These are the activations of a small neural network, seen along a few directions. Each row is one input.
In each table, some parts of the input vary, and every possible input appears once, in random order.
A made-up example of a description, with smaller parts first: ring(5) and (point or ring(11) or (values(3) and line(4))).
Shared parts are said once, and a part with two or three values counts as separate values.

Other details of the inputs vary at random and push rows far along two fixed directions, the same in every table; ignore that.

A family of inputs:
row 1: [-21.1 -67.4   2.1  18.3  38.6 -15.5  -7.9 -41.3  29.9 -33.1   3.8 -18.6
  -3.5]
row 2: [  1.0 -71.5  -8.1   1.4  48.9 -16.5  12.3 -25.7  26.6 -28.9 -11.3 -32.0
  10.5]
row 3: [  1.7  44.0   7.1  -8.6 -21.8  12.6  11.7  34.5 -30.8  22.7  -2.8  21.4
  26.8]
row 4: [ 15.5  60.2  -8.3  -8.1 -23.0   7.6   0.1  30.1 -16.3  25.7 -12.4  18.8
 -12.7]
row 5: [-21.1  28.9  20.3  68.9  49.0 -39.3  10.7  -7.9  -4.4   2.9 -15.7  -0.9
  10.4]
row 6: [  8.5 -48.0  -6.3 -58.4 -37.8  33.7 -11.1  -0.1   6.3 -13.3  21.4  -0.7
   2.7]
row 7: [  2.9 -57.7  11.0  33.0  29.5 -24.7  -0.5 -49.2  25.4 -27.0  14.6 -36.0
 -11.5]
row 8: [ 18.9 -40.0 -13.3 -43.6 -42.6  32.4   3.6 -10.4   5.2  -7.6  33.4 -11.6
   5.9]
row 9: [ 17.1  62.1  -3.5  -3.5 -23.8   1.8  -4.1  30.0 -17.7  26.8 -12.5  13.5
 -19.3]
row 10: [-26.6  25.3  14.3  66.5  51.9 -36.1  15.1  -8.3  -7.4   2.9 -19.6   2.8
  20.8]
row 11: [-14.5  49.9   4.4 -17.2 -21.9  12.3  -5.7  35.2 -23.7  21.7  -4.9  32.3
  10.2]
row 12: [ 16.9 -32.8  -2.6 -40.8 -48.2  23.1 -24.6 -13.3  10.7  -9.9  31.5  -5.3
 -32.8]
row 13: [-20.6  28.7   4.6  42.5  64.8 -34.6  16.2   8.4  -2.6   5.2 -40.8  -1.0
  18.9]
row 14: [  8.5  52.3 -14.5  -7.5 -18.4  13.3   5.0  28.6 -15.2  24.3 -14.5  18.5
  -2.9]
row 15: [ 13.1 -34.0  -7.2 -43.1 -45.2  29.8 -20.7 -10.5  13.9 -12.3  29.7  -1.3
 -23.5]
Each input here is: values(3) and line(5).
Q: Changing only the line(5) part turns row 3 into row 8. The same change can be made to row 2. Which row results?
A: row 13
Q: Change only the values(3) part in row 12. List by row number the other rows that result.
A: row 7, row 9
Q: Change only the values(3) part in row 5. List by row number the other rows that result.
A: row 4, row 15

A family of inputs:
row 16: [ -8.2  28.1  19.7  13.1   0.4  -3.4   7.5  14.6 -15.5   6.8  -1.5  11.5
  19.1]
row 17: [  4.2  36.5   5.4   3.9  -8.9   0.0 -11.1  15.2  -4.0   9.9  -4.0  12.4
 -19.4]
row 18: [-13.1  -4.0  20.6  78.1  64.7 -49.9   6.4 -25.7   8.6 -10.3 -25.4 -16.5
  -0.2]
row 19: [-10.1  14.2  12.1  56.2  50.2 -40.1   4.4 -18.9  -0.6  -0.3 -12.3 -13.4
  -1.2]
row 20: [ 33.3 -26.4  -7.3 -28.7 -44.8  26.3  -3.2 -15.3  13.2  -7.8  30.1 -15.1
 -24.7]
row 21: [  8.2 -40.6   1.4 -47.4 -37.4  32.0 -13.4  -3.5   9.0 -12.7  25.0  -2.9
  -7.4]
row 22: [-23.7  34.0 -16.9   6.1  -9.7  15.4  -2.2   3.3  -1.6  10.4  -2.7  30.8
   0.6]
row 23: [ -3.9 -75.9  -6.5   4.5  51.9 -14.3   3.9 -32.7  38.6 -35.3  -8.9 -32.2
   0.7]
row 24: [-17.3  25.7  10.3  -9.2  -8.0  -1.6  -7.2  21.3 -13.4  11.5   1.2  17.6
   7.9]
row 25: [ -7.0  30.2  11.7   1.0 -10.7   0.8   3.2  14.5 -24.4  11.7   4.1  10.5
  16.5]
row 26: [-14.8  25.8  10.2  -9.9  -8.3   0.7 -10.0  17.6 -18.1   7.4  -2.0  15.9
   8.3]
row 27: [  4.7  23.4  -6.9  -9.5  -2.6   4.5  -1.7  26.6 -11.0  10.9 -22.7  16.7
   5.0]
row 28: [  1.0  29.9  -6.8   3.2   7.2  -5.8  17.7  18.4 -10.9  16.4 -12.1   3.4
  15.6]
row 29: [ 20.2 -43.8   1.2 -33.9 -43.7  28.0  -4.1  -8.9   1.0 -10.6  27.0  -4.1
   3.4]
row 30: [ 32.0 -35.3 -18.8 -45.6 -31.5  33.2   9.4  -3.2  10.3  -7.2  18.5 -12.2
  -1.3]
row 31: [ -8.1  28.6  -6.7  -6.0  11.1  -6.1   5.5  22.6  -5.2  14.0 -20.4   8.7
   6.3]
row 32: [-14.0   8.0  14.9  50.8  42.3 -36.8  -7.4  -7.8   5.6  -6.7 -25.6  -0.9
 -12.9]
row 33: [ 28.5 -26.9 -12.3 -31.8 -46.9  21.8  -3.6 -15.7  11.5  -2.0  35.2 -17.2
 -24.8]
row 34: [ -9.3  28.8  12.0   1.3 -12.1  -0.7   5.6  17.0 -18.9  15.1   7.2  10.9
  16.9]
row 35: [ -1.4  37.9   0.5   0.8 -12.3  -5.4 -10.6  15.0  -5.9  16.4  -1.5   8.8
 -19.2]
row 36: [  0.7  35.5   1.9   0.7  -8.6  -4.2 -12.4   9.0  -9.8  10.9  -3.0   9.7
 -19.2]
row 37: [  2.3  30.7  -6.5   5.0  11.2  -5.6  15.8  14.8 -15.2  13.0 -15.8   2.7
  16.7]
row 38: [ -7.8 -76.1 -10.5   5.6  57.8 -19.5   2.6 -37.0  31.9 -32.5  -7.9 -35.4
   0.9]
row 39: [-13.8  36.1 -16.5  14.6 -14.1  16.3   9.0  -1.1  -7.9  14.4   4.8  25.7
   9.0]
row 40: [  6.5 -79.8  -5.9  20.6  45.8 -15.8  12.8 -37.9  28.1 -30.2  -8.3 -37.0
   9.4]
row 41: [ 10.7 -44.5  -0.4 -43.5 -42.6  29.7 -16.7  -1.8   4.6 -13.2  21.1   1.4
  -6.1]
Q: What is each input in this table made of?
A: values(2) and (point or (values(3) and line(4)))
Q: Changing only the values(2) part turns row 24 into row 34. The same change can be made to row 35. Which row results?
A: row 33
Q: Change only the values(2) part in row 41. List by row number the other rows that result.
A: row 29
Q: Change only the values(3) part in row 20. List by row number the other rows that result.
A: row 16, row 30
Q: Change only the line(4) part in row 17. List by row number the other rows that result.
A: row 32, row 35, row 36

A family of inputs:
row 42: [ 36.3 -58.2  -9.9 -65.3  -8.0  14.0  -0.5   9.3   7.1 -18.8  10.9 -26.5
  19.4]
row 43: [-32.7  82.0   2.4 -21.6 -39.7  23.1 -10.7  42.7 -15.8  14.0   1.2  51.1
 -12.2]
row 44: [-11.9  69.9 -19.6  30.0  20.9 -16.5  15.4  38.5  -2.0  37.6 -53.1  17.6
  -9.9]
row 45: [ 50.4 -35.3 -13.1 -41.0 -35.5   3.4  -3.9  17.5  16.9  -1.4   6.3 -28.8
 -13.9]
row 46: [ 55.2 -24.3  10.1 -31.4 -32.9  17.2 -18.0  -9.9   6.9  -8.5  14.8 -20.1
 -41.3]
row 47: [ -7.4 -15.8  -9.5  53.9  62.2 -18.2  -3.7 -32.9  33.4 -22.8 -28.8 -18.6
 -35.4]
row 48: [  9.4  63.6  -5.4  47.6  15.5 -29.0  41.2  15.1 -18.3  33.7 -22.7  14.4
  19.1]
row 49: [-36.9 -68.7  11.7  54.2  53.3 -19.6  14.0 -38.8  13.4 -24.7  -2.9 -17.8
  51.5]
row 50: [  1.5  65.7  30.4 -46.4 -78.5  28.1 -23.1  68.6 -30.2  23.1  25.6  34.9
  -2.1]
row 51: [-40.8  43.4  46.5  45.0  50.1 -39.1   2.4  43.7 -46.2   6.6 -52.5  31.7
  36.5]
row 52: [  1.5 -32.6 -28.9 -31.4 -31.9  12.4 -31.8 -32.7  22.8 -18.0  30.2  -6.7
 -44.7]
row 53: [-27.7  67.1   5.1  54.4  57.4 -23.5  45.1  26.7 -35.0  23.6 -36.1   7.7
  56.2]
row 54: [ 18.6 -45.5  21.7 -35.5 -38.9   2.0 -32.7 -30.5   2.7  -8.4  30.4 -25.1
 -40.1]
row 55: [-29.2 -46.9 -22.7  10.2  94.5 -22.1  12.0 -26.3  35.9 -14.5 -30.2 -26.3
  24.3]
row 56: [ -9.4 -63.3 -23.9 -52.2 -14.0  35.5 -16.6 -17.7  15.5 -23.3   7.3  18.5
   2.8]
row 57: [ 12.0  78.3  -7.4 -16.7 -96.8  32.2  -9.4  22.6 -44.6  36.9  36.5  24.3
 -10.5]
row 58: [ 46.5 -34.6 -16.3  -7.3 -34.0  31.7   4.4 -41.5  14.7  -7.1  37.0 -23.0
 -21.6]
row 59: [-35.5 -44.5  28.7  53.6  56.4 -31.5  15.8 -54.5  23.0 -28.2  26.1  -7.4
  21.8]
Q: What is each input in this table made of?
A: values(3) and ring(6)
Q: Change only the ring(6) part in row 55. List by row number the other rows that result.
A: row 43, row 44, row 47, row 52, row 56
Q: A walk changes only the ring(6) part. It starts at row 51 and steps to row 50. List the rest of the walk in order.
A: row 54, row 46, row 45, row 42
